A small network was shown many inputs. Here are its activations along a few directions, one row for each input.
Each table varies a few parts of the input and shows all the possible inputs, shuffled.
Descriptions start from the smaller parts, as in this example, which fits no table here: one of 2 separate values, together with either a single point or one of 11 places along a line or (one of 4 places along a line, together with one of 5 places around a ring).
Shared parts are said once, and a part with two or three values counts as separate values.
In the rows, 128 means zero.

Other details of the inputs shift rows strongly along two fixed directions, in all tables alike. That doesn't count.

Rows:
row 1: [119 127 124 124 130 128 140 123 130 125 121 135 130 123]
row 2: [121 122 130 141 129 122 142 126 131 140 121 119 124 134]
row 3: [127 126 124 135 119 122 129 126 120 122 132 118 118 126]
row 4: [136 124 137 131 132 117 118 128 135 114 130 131 134 127]
row 5: [125 130 126 130 118 123 128 125 127 115 122 128 122 128]
row 6: [123 118 120 131 136 126 137 127 118 125 132 124 128 132]
row 7: [139 130 120 130 128 122 128 127 136 122 128 136 130 123]
row 8: [135 117 133 129 132 122 139 124 135 127 129 141 140 127]
row 9: [127 127 126 135 125 128 124 128 128 118 140 121 117 123]
row 10: [120 130 136 136 136 125 140 117 135 142 127 124 121 125]
row 11: [126 127 125 129 129 127 121 126 133 109 126 128 123 128]
row 12: [138 120 133 129 133 114 120 129 129 120 124 134 133 127]
row 13: [126 122 121 139 137 122 118 123 131 135 121 120 120 127]
row 14: [142 119 132 129 127 119 125 125 136 125 127 138 133 121]
row 15: [124 140  96  66 111 166  70 112 126 175 170 161 139 167]
row 16: [128 129 123 131 138 121 138 129 126 119 127 136 138 134]
row 17: [117 125 127 137 137 122 138 117 136 145 123 126 127 123]
row 18: [134 120 116 132 126 126 130 124 127 126 131 124 119 119]
row 19: [133 136 124 128 129 117 129 127 134 123 125 134 130 118]
row 20: [123 131  86  64 122 169  75 100 126 218 171 162 149 175]
row 21: [117 125 131 144 142 126 130 122 134 130 128 121 127 130]
row 22: [127 125 133 123 127 132 147 128 132 119 122 131 123 133]
row 23: [124 119 125 131 124 124 147 131 120 128 130 120 124 133]
row 24: [126 121 121 127 129 133 141 123 132 123 124 138 130 128]
row 25: [131 122 121 140 132 124 124 119 138 139 122 123 119 120]
row 26: [130 124 123 126 118 122 132 130 128 119 119 129 119 132]
row 27: [119 126 127 130 134 130 134 127 130 111 126 131 131 133]
row 28: [127 125 120 128 127 122 129 124 126 130 129 123 119 117]
row 29: [132 129 122 131 133 125 143 125 132 124 128 138 137 126]
row 30: [127 163 145 133 107 191  72 199  79 126  91  77 143  92]
row 31: [124 155 146 128 113 198  76 195  78 133  96  68 127  83]
row 32: [121 123 122 128 132 126 142 122 124 132 131 125 127 121]
row 33: [128 132 130 123 125 126 130 123 133 119 124 133 116 122]
row 34: [129 122 139 130 137 122 129 128 131 118 132 135 141 133]
row 35: [133 120 139 128 125 116 142 132 127 127 124 133 138 135]
row 36: [114 147 142 140 127 199  75 195  80 146  86  70 141  95]
row 37: [131 128 144 123 132 120 140 122 133 130 131 140 135 127]
row 38: [136 133 125 130 122 114 133 133 130 120 124 130 126 131]
row 39: [136 140 132 128 129 119 131 126 133 120 128 133 123 121]
row 40: [129 125 143 133 131 122 134 129 134 119 136 138 137 129]
row 41: [119 128 129 132 123 126 142 124 124 116 123 131 128 133]
row 42: [124 126 123 136 133 117 125 116 139 143 123 125 119 119]
row 43: [132 138 130 135 127 121 126 130 137 112 135 133 127 125]
row 44: [117 127 134 146 135 127 134 120 138 132 134 125 123 129]
row 45: [121 124 126 135 124 125 143 125 118 125 133 121 126 131]
row 46: [123 128 132 128 132 127 145 123 124 128 134 123 121 124]
row 47: [133 135 126 130 133 121 121 129 134 112 132 130 131 128]
row 48: [131 137  96  60 114 164  68 104 129 211 170 153 134 177]
row 49: [126 134 129 132 138 124 135 129 131 113 132 132 138 133]
row 50: [117 127 132 145 130 122 138 119 129 137 126 120 126 131]
row 51: [121 123 125 133 136 130 134 128 124 119 138 121 128 131]
row 52: [136 126 141 133 126 119 120 128 137 117 135 135 130 125]
row 53: [134 127 129 122 122 127 134 128 135 117 122 129 116 130]
row 54: [128 139 135 128 133 123 144 125 130 123 129 136 131 125]
row 55: [127 131 133 136 132 120 128 116 138 138 124 122 113 121]
row 56: [135 124 128 127 123 126 135 129 127 123 130 118 113 127]
row 57: [138 139 104  47 114 157  65 104 125 202 178 174 149 172]
row 58: [141 135 132 127 126 119 135 131 136 118 127 130 123 129]
row 59: [130 119 117 130 131 123 126 127 122 122 131 121 120 127]
row 60: [129 123 136 125 133 117 138 122 133 132 127 140 141 124]
row 61: [129 122 130 127 129 129 148 128 126 127 133 120 121 132]
row 62: [123 123 126 127 123 126 146 130 126 121 120 131 127 136]
row 63: [126 135 130 136 127 119 144 126 126 118 128 133 135 133]
row 64: [129 125 141 132 125 117 138 126 125 124 128 134 139 132]
row 65: [135 131 121 130 133 118 125 130 129 117 126 133 130 129]
row 66: [132 122 118 127 124 129 128 125 134 119 123 135 122 123]
row 67: [129 131 128 131 127 119 147 133 127 122 125 132 134 136]
row 68: [140 122 137 128 120 113 128 132 129 125 123 131 130 131]
row 69: [121 131 133 123 130 130 143 122 130 122 125 134 124 126]
row 70: [134 133 135 128 130 124 149 131 133 120 127 132 130 133]
row 71: [136 124 134 126 128 113 125 123 135 129 126 138 133 119]
row 72: [137 122 145 124 129 121 143 129 134 126 128 134 135 134]
row 73: [121 122 121 127 135 127 137 127 125 117 122 135 131 135]
row 74: [126 124 135 136 133 126 144 122 138 139 125 120 120 133]
row 75: [129 123 127 139 124 118 128 125 133 138 120 117 116 130]
row 76: [124 128 128 142 124 119 123 119 131 137 125 119 118 128]
row 77: [119 129 131 132 128 133 137 127 132 113 130 135 126 130]
row 78: [126 127 122 125 125 123 129 124 133 121 120 133 122 119]
row 79: [126 135 126 127 133 121 141 125 131 128 127 137 138 124]
row 80: [127 117 119 132 131 130 143 124 126 129 133 126 127 125]
row 81: [115 151 145 135 115 206  82 199  78 129 105  71 138  92]
row 82: [124 129 130 142 130 125 119 120 140 132 133 122 116 125]
row 83: [128 123 119 126 130 125 123 127 127 115 121 132 122 129]
row 84: [145 124 143 124 125 118 130 129 136 123 126 132 127 129]
row 85: [127 125 122 130 130 128 120 127 126 119 137 119 121 126]
row 86: [136 127 139 132 120 114 123 127 127 122 126 131 133 127]
row 87: [131 121 121 130 119 121 132 131 121 127 129 118 117 129]
row 88: [131 118 134 129 137 118 133 128 126 123 126 138 141 133]
row 89: [126 136 132 137 132 124 140 129 134 113 135 136 133 129]
row 90: [124 126 127 141 136 123 116 121 137 128 128 119 120 127]
Each input here is: one of 2 separate values, together with one of 5 places along a line, together with one of 9 places around a ring.
- Changing only the choice among 2 separate values turns row 71 into row 60. The same change can be made to row 19. Which row results? => row 79
- Changing only the choice among 2 separate values turns row 73 into row 83. The same change can be made to row 34. Which row results? => row 4
- Changing only the choice among 2 separate values turns row 7 into row 29. The same change can be made to row 26. Which row results? => row 62
- Start at row 59 and move only the place on the ring of 9, one step at a time. The first step leads to row 18. Which rows follow, in order? => row 28, row 31, row 56, row 87, row 3, row 9, row 85
- Change only the place on the line of 5 in row 86. List by row number the other rows that result. => row 3, row 5, row 30, row 76
- Change only the place on the ring of 9 in row 75. List by row number the other rows that result. => row 13, row 25, row 42, row 48, row 55, row 76, row 82, row 90
- Change only the place on the line of 5 in row 21. List by row number the other rows that result. => row 27, row 34, row 49, row 51
- Change only the choice among 2 separate values in row 58. List by row number the other rows that result. => row 70
- Change only the choice among 2 separate values in row 27. List by row number the other rows that result. => row 11

Rows:
row 91: [133 111 117 108 134  86 145  60 176 186 146 175 116 167]
row 92: [124 141 128  79 100 192  73 172  75 180 139 115 165 154]
row 93: [ 97 100 136 193 159  81 196  96 145 111 120 111 115 127]
row 94: [133 132 141 124 138 136 163 149 117 110 111 138 159 105]
row 95: [148 134 178 161 141  68 170 120 172  66 108 161 139 118]
row 96: [121 103  98 130 130 117 149 106 132 135 132 123 105 151]
row 97: [123 155 113 116 107 178 101 176  93  94  99 101 120  91]
row 98: [121 105 102  73 140 129 151  75 143 202 176 173 137 175]
row 99: [ 95 139 115 160 133 181 102 164  93 140 107  65 117 112]
row 100: [154 138 150 166 125 134  82 183 111  83  74  84 124  54]
row 101: [117 103 113 164 130  86 194  93 154  85 118 113  64 113]
row 102: [ 96 144 106  78 139 205  86 122 102 234 167 128 158 153]
row 103: [131 144 155 157 124 158 119 200  96  50  91  94 143 100]
row 104: [147 128 172 171 129  64 185 115 161  98 101 131 113 116]
row 105: [113 127 114 127 147  90 140  51 180 196 159 167 120 166]
row 106: [162 108 149 174 129  49 149 107 162  89 126 120  92 105]
row 107: [134 112 159 158 142  78 183 126 143  54 126 156 150 135]
row 108: [127 161 137 113 107 182  90 181  98  74 116 107 128 102]
row 109: [135 114  75  91 130  92 148  81 147 126 166 190 134 181]
row 110: [149  94  96 112 132  76 106  56 174 172 167 160  96 153]
row 111: [118  89 100 105 136  96 158  70 146 170 162 166 129 182]
row 112: [145 128 154 164 141  64 182 114 167  83  89 153 130 105]
row 113: [130 139 177 151 126 160 157 191  93 108  94  81 144  85]
row 114: [ 91 147  74  86 116 191  72 109 113 195 168 118 106 152]
row 115: [128 138 125 131 105 130 144 137 119  98 129 107  94 118]
row 116: [130 139  94  68 100 171  81 140  96 176 164 134 141 178]
row 117: [123 132 153 209 139 136  89 160 124 116  84  47  98  54]
row 118: [157 148 158 128 120 153  48 179 114  98 112 108 141  88]
row 119: [122 143 111  73 111 198  64 174  75 167 125 135 182 142]
row 120: [136 143 137  69 130 162 113 135 120 144 166 176 182 156]
- Changing only one part turns row 118 into row 110. The same change can be made to row 120. Which row results? => row 98
- Describe the family of inputs behind these rows. => one of 5 places along a line, together with either one of 2 separate values or one of 4 places along a line
- Change only the choice among 2 separate values in row 117. List by row number the other rows that result. => row 105
- Start at row 102 and move only the place on the line of 4, one step at a time. The first step leads to row 93. Which rows follow, in order? => row 99, row 114
- Change only the place on the line of 5 in row 114. List by row number the other rows that result. => row 97, row 101, row 108, row 115

Rows:
row 121: [125 109  86  86 137  98 156  76 153 145 174 184 140 194]
row 122: [119 142 125 100 116 152 124 134 131 136 140 148 139 156]
row 123: [118 119 145 185 150 100 164 126 144  66 110 119 127 107]
row 124: [147 122 115  93 112 135 105 123 123 151 127 142 125 146]
row 125: [138 137 126 107 123 134  90 123 136 123 145 154 144 138]
row 126: [142 125 131 118 115 117  92 123 121 153 138 130 131 152]
row 127: [138 130 108  96 104 128 108 128 117 137 146 131 113 151]
row 128: [148 108 143  93 119 135 125 138 113 144 159 139 152 141]
row 129: [115 122  96 109 118 140 120 124 108 145 149 122 114 157]
row 130: [114 135 109 115 137 143 101 118 122 141 152 131 144 140]
row 131: [140 130 149 166 138  80 163 133 136  66 112 114 117  95]
row 132: [141 125 165 176 129 144 127 178 116  70  62  73 103  58]
row 133: [116 120 156 176 144  93 176 120 157  96  92 114 105  88]
row 134: [121 136 159 180 145  95 176 122 149  75 109 109 114  94]
row 135: [128 119 132 160 153  49 223  72 174  85 141 170 107 128]
row 136: [145 133 118  88 115 136 111 139 126 127 136 146 144 150]
row 137: [118 135 105 112 137 143 120 126 113 139 145 144 143 136]
row 138: [118 124  93 119 125 147 110 113 124 150 149 126 120 129]
row 139: [119 118  86  97 146  87 146  65 149 150 188 177 135 178]
row 140: [130 157 145 129 117 186  83 181  97 177 100  87 145 108]
row 141: [138 112 150 166 128  75 165 131 143  91  89 121 116  99]
row 142: [139 133 120  95 111 137 104 138 129 118 142 154 142 155]
row 143: [139 135 128 106 114 131  97 131 129 119 143 157 149 151]
row 144: [140 131 102 101 111 138  94 114 133 146 151 139 119 125]
row 145: [120 162 146 111 120 200  91 179  89 150 102 114 154 100]
row 146: [112 148 137 130 118 197  74 190  84 123 106  99 160 121]
row 147: [120 146 135 116 127 200  90 191  76 141  95  92 163 107]
row 148: [145 119 136 174 116  81 172 131 136  78 101 110 104  94]
row 149: [129 139 125 116 136 142 105 114 145 177 146 136 130 134]
row 150: [128  84 117 163 159  57 203  62 177  91 132 153  92 136]
row 151: [125 124 108 123 145 140  98 116 137 170 149 132 135 138]
row 152: [118 105 147 192 151  88 155 115 144  92 116 102 107 114]
row 153: [132 110 139 190 150  84 174 128 142 107 103 107 121 111]
row 154: [129 141 130  95 128 148 132 126 124 156 131 147 149 142]
row 155: [123 138 154 174 144  91 187 127 140  80 110 108 112  97]
row 156: [117 133 124 103 118 135 121 118 129 174 124 140 136 140]
row 157: [124 129 112  99 136 100 140  61 172 148 179 193 134 176]
row 158: [130 116 151 166 131 100 189 123 141  97  86 111 101 109]
row 159: [135 142 147 127 116 174  47 172  99 146 114  89 131 109]
row 160: [124 113 104 105 125 145 120 117 116 158 126 132 127 151]
row 161: [141 143 115  97 123 133 105 129 119 132 145 155 139 130]
row 162: [124 101 100 115 134  78 136  61 150 169 175 168 129 196]
row 163: [115 127 110 107 125 149 117 135 122 127 142 143 145 160]
row 164: [120 125  93 120 115 137 122 119 113 153 139 125 128 140]
row 165: [116 138 112 102 120 150 117 116 130 148 154 127 102 143]
row 166: [145 134 170 191 138 131 117 184 125  86  74  71 116  57]
row 167: [139 112  89  86 124  88 129  65 162 137 189 176  98 172]
row 168: [142 135 125  98 124 133 108 127 124 133 136 163 149 131]
row 169: [126  99 133 107 132 146 140 134 104 151 159 129 154 143]
row 170: [116 163 151 121 111 198  82 185  94 133 106 106 152 118]
row 171: [144 110 133 160 148  34 186  69 181  68 149 162 110 129]
row 172: [118 137 185 201 135 137 133 171 119  90  75  59 108  72]
row 173: [115 110 125 177 143 103 171 124 135  74 119  97  87 107]
row 174: [135 107 101  88 132  80 123  63 174 157 168 190 122 160]
row 175: [113 119 108 110 126 134 113 121 119 168 126 134 142 144]
row 176: [112 105 139 181 152  92 168 120 148  92  97 111 111  93]
row 177: [118 157 127 122 109 197  86 166 100 153 112  87 122  92]
row 178: [120 129 114 110 138 145 122 125 115 141 136 152 151 136]
row 179: [124 140 111 112 108 140 130 118 122 160 136 129 122 136]
row 180: [152 131 120 109 121 123  94 130 130 168 138 140 140 144]
row 181: [143 152 144 101 114 185  77 191  87 134  98 106 160 104]
row 182: [126 141 123  94 121 150 133 134 127 145 135 141 141 153]
row 183: [120 151 155 132 109 182  76 175  88 165 102  80 138 121]
row 184: [130 116 150 101 124 148 147 134 114 158 156 133 148 139]
row 185: [121 126 144 170 123  96 192 130 134  85 105 100  88 113]
row 186: [123 134 169 181 133 156 147 173 118  84  59  66 101  61]
- Changing only one part turns row 182 into row 121. The same change can be made to row 185. Which row results? => row 129
- Describe the family of inputs behind these rows. => one of 3 separate values, together with either a single point or one of 9 places around a ring or (one of 2 separate values, together with one of 6 places along a line)
- Change only the choice among 3 separate values in row 161. List by row number the other rows that result. => row 135, row 137
- Change only the place on the ring of 9 in row 125. List by row number the other rows that result. => row 131, row 136, row 142, row 143, row 161, row 168, row 171, row 181
- Change only the choice among 2 separate values in row 160. List by row number the other rows that result. => row 150
- Change only the choice among 2 separate values in row 183. List by row number the other rows that result. => row 172
